Each row has a name. After each piece below comes the name of the row it's from. Each question is about the rows just above it.

[  0 -23 -36  33 -10  -9 -28 -22 -50  -5  18   5  32 -18   1 -55  26   8
   4   6 -36]  sig
[ -3  28  21 -17  25  -1   0  50  45   5 -33  21  -5  19 -15  24   3  12
 -11   6   7]  lig
[ 50  44 -27   1  27 -46 -41  25  14 -23 -23   0  -5  49 -30 -24  -7 -26
  16 -12 -36]  nevo
[ -2 -12 -27   1  27 -46 -41  25  14 -23 -23   0  -5  49 -30  -4  27  20
  22   3  40]  zerip
[ -3  28  21 -17  25  -1   0  50  45   5  16  21  -5  19 -15  24   3  12
 -11   6   7]  dus
which: [ -3  28  21 -17  25  -1   0  50  45   5  16  21  -5  19 -15  24   3  12
 -11   6   7] => dus
which: [ -2 -12 -27   1  27 -46 -41  25  14 -23 -23   0  -5  49 -30  -4  27  20
  22   3  40] => zerip
which: [ -3  28  21 -17  25  -1   0  50  45   5 -33  21  -5  19 -15  24   3  12
 -11   6   7] => lig

[-27  -2 -10  -6 -16 -32  49  11 -26   8  24 -26   1  12  28 -38  -4  26
  23  28 -15   6  23 -28 -33 -29 -28  16 -11 -15  -7 -34  17  17 -11   7
  26 -13  31   9  40  -7   4  19 -27 -41  53  14  38 -15 -21]  gusu
[-24  -3 -21   6  -9 -25  47  10 -13   8   9 -36  12  12  15 -28 -21  12
  10  28  -9   8  37 -20 -34 -34 -30  33  -4 -14  -8 -43  10  11  17  -2
  28 -15  22  -6  39 -10  20  27 -29 -45  44  19  20 -24  -5]  gini
[ 16   2  15  -6   3  17 -35  -5  14  -7 -16  32 -10 -16 -19  24  13 -18
  -7 -22   5  -5 -26  24  35  32  28 -18   1  17   5  35 -16 -10  -6  -4
 -22   5 -18  -5 -39   3 -15 -18  21  40 -42  -7 -32  10  16]  nuki
[ 12   6  -8  18  15  23 -28  -4  26  -1 -37   2  11  -5 -32  27 -13 -38
 -28 -18   7  -4   6  33  17  12  14  12   7  16   3  12 -20 -17  38 -17
 -15  -5 -25 -28 -26  -8  15  -1  10  23 -41  -1 -49  -4  39]  gev
[  7   5 -19  25  17  19 -15  -2  27   1 -39 -15  19   0 -31  22 -26 -39
 -31 -10   8  -2  23  28   3  -2   2  28   8  11   0  -5 -17 -16  53 -21
  -6  -9 -22 -34 -11 -11  29   9   1   5 -30   4 -46 -14  42]  kagug
[ 15   4   4   6  10  22 -35  -5  21  -5 -29  18   0 -12 -28  28   1 -30
 -19 -22   6  -5 -12  31  28  25  23  -4   4  18   4  26 -19 -15  17 -12
 -21   1 -24 -18 -35  -2   0 -11  17  35 -46  -5 -43   4  31]  Lakim
[ -1   2 -26  29  15  10   2   1  23   4 -33 -29  24   6 -25  12 -34 -32
 -29   1   6   1  37  19 -10 -17 -10  39   8   3  -3 -22 -11 -12  60 -21
   5 -12 -15 -34   4 -13  37  19  -9 -13 -12  11 -36 -22  38]  suzuk
[-10   0 -30  25   9  -2  20   5  14   6 -22 -38  24  10 -14   0 -37 -20
 -19  13   3   5  45   6 -22 -28 -20  44   6  -3  -5 -36  -5  -5  55 -17
  16 -15  -3 -29  20 -13  39  26 -19 -31   8  16 -20 -27  27]  kezog
[-18  -3 -28  17   1 -14  36   9   2   7  -7 -41  20  12   1 -15 -33  31
 -19   6 -22  -5 -12 -30 -30 -34 -27  42   1 -10  -7 -44   3   3  41 -11
  24 -16  10 -19  32 -13  33  28 -26 -42  28  19  -1 -28  12]  pemut
[-32 -26 -16  -6  24  11   8 -26 -10  -2  49 -27 -17 -18  -8  17  23  -2
   6 -17   3  -3 -35  12  36  35  27 -28   0  13   4  37 -10  -4 -26   4
 -19  10 -10   8 -35   9 -26 -23  21  38 -32  -6 -16  15   0]  Rupi
which: [-30 -19 -22   6  -5 -12  31] => Lakim
which: [15  4  4  6 10] => Lakim
[-26 -42  28  19  -1 -28  12] is in which row? => pemut
The row with [-27  -2 -10  -6 -16 -32  49  11 -26   8  24 -26] is => gusu
which: [25  9 -2 20  5 14  6] => kezog
which: [ 44   6  -3  -5 -36] => kezog
Which row holds [-35  12]? => Rupi

[ -2 -28  -2   3] -> Nefip
[  6  36  -7 -55] -> muz
[ 20  -2   3 -28] -> zefon
which: [ 20  -2   3 -28] => zefon
which: [-28  -2] => Nefip
Where do [ -2   3 -28] appear? => zefon

[ -8  42  15   9   3 -23 -13  16  -1  21  46   6  -8 -41  43 -30  -8 -32
   8  40  43 -38  39  46  25 -12 -31  10  27   4  16  11   0 -32  10   2
 -13   1   1  45 -17 -20 -45  40  24 -30  13 -41] = folus
[-14 -15 -32   2  -6  43  42   2  32  44  16  34  37  -4   3  46 -45 -13
 -14 -14  -6  19   0   3  -1 -24  23 -29  25 -35 -30 -35  27  44  -2 -22
 -28  20   6  36  40  38  42  43   8   3  26 -36] = duta
[ -8  42  15   9   3 -23 -13  16  -1  21  46   6  -8 -41  43 -30  -8 -32
   8  40  43 -38  39  46  25 -12 -31  10  27   4  16  11   0 -32  10  25
 -23 -29  19  18 -20 -38  -6 -47  -2   9  18 -23] = vik
[ 23  -2 -32   2  -6  43  42   2  32  44  16  34  -4  37   3  46 -45 -13
 -14 -14  -6  19   0   3  -1 -24  23 -29  25 -35 -30 -35 -36  47 -18  26
 -38 -32  15   5   0  13   9 -24 -35 -33  -5  35] = zeva
[ -8  42  15   9   3 -23 -13  16  -1  21  46   6  -8 -41  43 -30  -8 -32
   8  40  43 -38  39  46  25 -12 -31  10  27   4  16  11   0 -32  10  25
 -23 -29  19  18 -20 -38  -6 -47  -2  -7  12  27] = Vatu
Which row holds [ 23  -2 -32   2  -6  43  42   2  32  44  16  34  -4  37   3  46 -45 -13
 -14 -14  -6  19   0   3  -1 -24  23 -29  25 -35 -30 -35 -36  47 -18  26
 -38 -32  15   5   0  13   9 -24 -35 -33  -5  35]? => zeva
Where do [37 -4] appear? => duta
Where do [-14 -15 -32   2  -6  43  42   2  32  44  16  34  37  -4   3  46 -45 -13
 -14 -14  -6  19   0   3  -1 -24  23 -29  25 -35 -30 -35  27  44  -2 -22
 -28  20   6  36  40  38  42  43   8   3  26 -36] appear? => duta

[-10   0  -6   2   1  -9   1 -10   6  -2  -3 -15   0 -54   5   4 -14 -12
 -21  -9   2  -6   7 -11   9 -10  -9] : Vok
[ 4 -1  1 -4 -5  0 -3  3  4  1  5  5 -2 16 -3 -4  3  3 -9 -2  8 -2  3 -7
 -1 -8 -4] : mut
[ -2   3   5  -2  -3 -15   0 -54   5   4 -14   5  -2  16  -3  -4   3   3
  11   2  -2   1  -5   3   0   3   1] : mit
[-6 -8 -5  6  6 10  6 -5  0 10 -5 -4  8 16  6  6 11 -4  8 -6  6 -6  5 -4
 -2 -5 -7] : Depok
Which row holds [  1 -10   6  -2  -3 -15   0 -54   5   4 -14]? => Vok
[ 2 -2  1 -5] is in which row? => mit
which: [ 4 -1  1 -4 -5  0 -3  3  4  1  5  5 -2 16 -3 -4  3  3 -9 -2  8 -2  3 -7
 -1 -8 -4] => mut
which: [-12 -21  -9] => Vok
which: [-10   0  -6   2   1  -9   1 -10   6  -2  -3 -15   0 -54   5   4 -14 -12
 -21  -9   2  -6   7 -11   9 -10  -9] => Vok
which: [-54   5   4 -14   5  -2  16  -3  -4   3   3] => mit

[-19   1 -21   2] = tokog
[-18  48 -21  -9] = namog
[-18  -1   2   0] = vapa
which: [-18  -1   2] => vapa
[-18  -1] is in which row? => vapa

[-21  17 -34  37 -37 -38  25 -34 -22   6  29] -> sovoz
[-53 -50  36 -56 -51 -54  14  58 -54  39  27] -> rupil
[-33 -34  17 -38 -34 -37  25  37 -35  20  28] -> Gili
Where do [-38 -34 -37  25  37 -35  20] appear? => Gili
The row with [-34  17 -38 -34 -37  25  37] is => Gili
Where do [-53 -50  36 -56 -51 -54  14  58] appear? => rupil

[ -8  14  36  14  15  10 -15   7 -12  13  -8  -2  -6 -27 -20   8  21   2
 -40  -6  -4 -19  12  20  14  -8  -8] -> Kizi
[  1  11   8  -8  14  35  14 -12   0  13 -24  15  -6 -31 -28  -2  14  -1
   6   8  11  27  11  10 -29   9  -9] -> Lif
[ -8  -5   9   0  -9 -21 -13 -21   3 -19  -2 -32  -3 -14  22  40  -8  -6
  12   2   1  -1 -16  -3  38   8  -2] -> fifi
[  4  -1  18  -4  11  18  -4 -42   3  20 -26 -16   8 -34  -7  -1 -19 -12
 -10  15  -4   0 -14  10 -17 -12  21] -> zeti
[  0  31   1 -25 -15 -13  16  11   2  -4   0  16   7  11  11 -13   6   5
  43  11  16  20  -3 -25  -9  13  -2] -> gudu
[ -4  -4  -9  13   6  23  11  30   3 -17  21  24 -15  10 -23   0  27   6
  -4 -21   5  15  24  -1 -17  11 -24] -> nila
[ -6   9  -5 -13   0 -21   3  -9 -21 -19   7  -2  -8 -21  -4  28  37   7
   6 -12  14   9   8 -12  27  13 -25] -> Falis
[-10  17   2  -5 -13  -7  12  25  -5 -25  12  15 -18  24   4  15   7   9
  31  -4   8  21  20  -1  14  21 -29] -> niti
[ -5   9   0  -9 -21 -13 -21   3 -19] is in which row? => fifi
which: [-8 14 35 14] => Lif
which: [ 35  14 -12   0  13 -24] => Lif

[  2  15 -22 -26   8] = Zel
[-10   3 -15 -18  -1] = ladu
[ -6   9 -21 -22   1] = lepim
[ -2  10 -20 -22   5] = kina
[  8  18 -23 -27  11] = tebo
[  5  15 -34 -40   2] = pura
[  1  12 -22 -24   7] = Miv
[  1  17  11 -23 -27] = Miko
[-52 -40  15   2 -34] = pabat
[-20  -2 -11 -14 -11] = zor
[ 10 -20 -22] is in which row? => kina
which: [-20  -2 -11 -14] => zor
Where do [-40  15   2 -34] appear? => pabat
which: [-23 -27  11] => tebo
Which row holds [-10   3]? => ladu
which: [-52 -40  15   2] => pabat

[ 30  19   0   0 -14 -25 -45  -6 -13  -5 -16  -6  10   7 -23   6] : reg
[  6  17   2  -1  -8   9   5   3 -13  12   0   3  19  20 -30  19] : maf
[ -8   8   7  19  -1  20  14   5  13  -4  23 -33  29  34 -23 -11] : pagot
[ 37  -8  30   9  -6  29  23   1  12  -5   1  -4  -2  23 -17  14] : nam
[ 37  -8  35  -5  29  -6   1  23   9  12 -14   7 -19  -2   3  18] : vot
[ 25   2  30   9  -6  29  23   1  12  -5   1  -4  -2  23 -17  17] : bov
The row with [ 37  -8  35  -5  29  -6   1  23   9  12 -14   7 -19  -2   3  18] is => vot
which: [ 37  -8  30   9  -6  29  23   1  12  -5   1  -4  -2  23 -17  14] => nam
which: [ 0  3 19 20] => maf
which: [ 14   5  13  -4  23 -33  29] => pagot
[ 25   2  30   9  -6  29  23   1  12  -5   1  -4  -2  23 -17  17] is in which row? => bov

[34  3 13 42] -> Nika
[16 -2 13  9] -> sibim
[33  8 34 26] -> Bif
[14  0 20 20] -> miku
[ 23 -12  12  41] -> vima
[27 -6  5 16] -> tuku
[27  5 16 -6] -> dapod
[20  0 14 14] -> kobot
which: [20  0 14] => kobot
The row with [-6  5 16] is => tuku
which: [27 -6  5] => tuku
Where do [14  0 20] appear? => miku
which: [-2 13  9] => sibim

[ 28  -2 -23 -15  -5  40  12   8   3 -25 -11 -26 -14  21]  dabid
[  1 -31  -9   8  -9  27  25  13 -42 -15 -12 -19   2   1]  Pobo
[ 26   6  16  -7  18  22  -6 -35  22  16  21  17  10 -22]  vedu
[-14  -6 -19  16  -6 -17  -6  32 -24  11  18 -18  31  24]  bef
[ -6  11 -24  -6  32 -17  18 -14 -19  -6  16   9   1   3]  Pag
[-23 -15  -5  38  12   8  15   7 -12 -23  -9 -24 -16  23]  taka
which: [ -5  38  12   8  15   7 -12 -23  -9] => taka
Which row holds [-23 -15  -5  40  12   8]? => dabid
Where do [-14  -6 -19  16  -6 -17  -6  32 -24  11  18] appear? => bef
Where do [ 16  -6 -17  -6  32 -24  11  18 -18  31] appear? => bef
which: [-14  -6 -19  16  -6 -17  -6  32] => bef

[ 42 -32 -34  30  14  39  33  38 -33  -3 -31  40 -36  26 -33 -11 -33 -36
  23  31  26 -32 -33  43 -35 -31 -32 -12  40]  lomab
[ 42 -32 -34  30  14  39  33  38 -33  -3 -31  40 -36  26 -33 -11 -33 -36
  23  31  26 -32  34  43 -35 -31 -32   7  40]  Miz
[ 42  30 -34 -32 -33  33  39 -36  14  38  40 -31  -3  26 -33 -11 -33 -36
  23  31  26 -32  34  43 -35 -31  31   7  40]  gizu
which: [ 42 -32 -34  30  14  39  33  38 -33  -3 -31  40 -36  26 -33 -11 -33 -36
  23  31  26 -32  34  43 -35 -31 -32   7  40] => Miz
which: [ 42 -32 -34  30  14  39  33  38 -33  -3 -31  40 -36  26 -33 -11 -33 -36
  23  31  26 -32 -33  43 -35 -31 -32 -12  40] => lomab

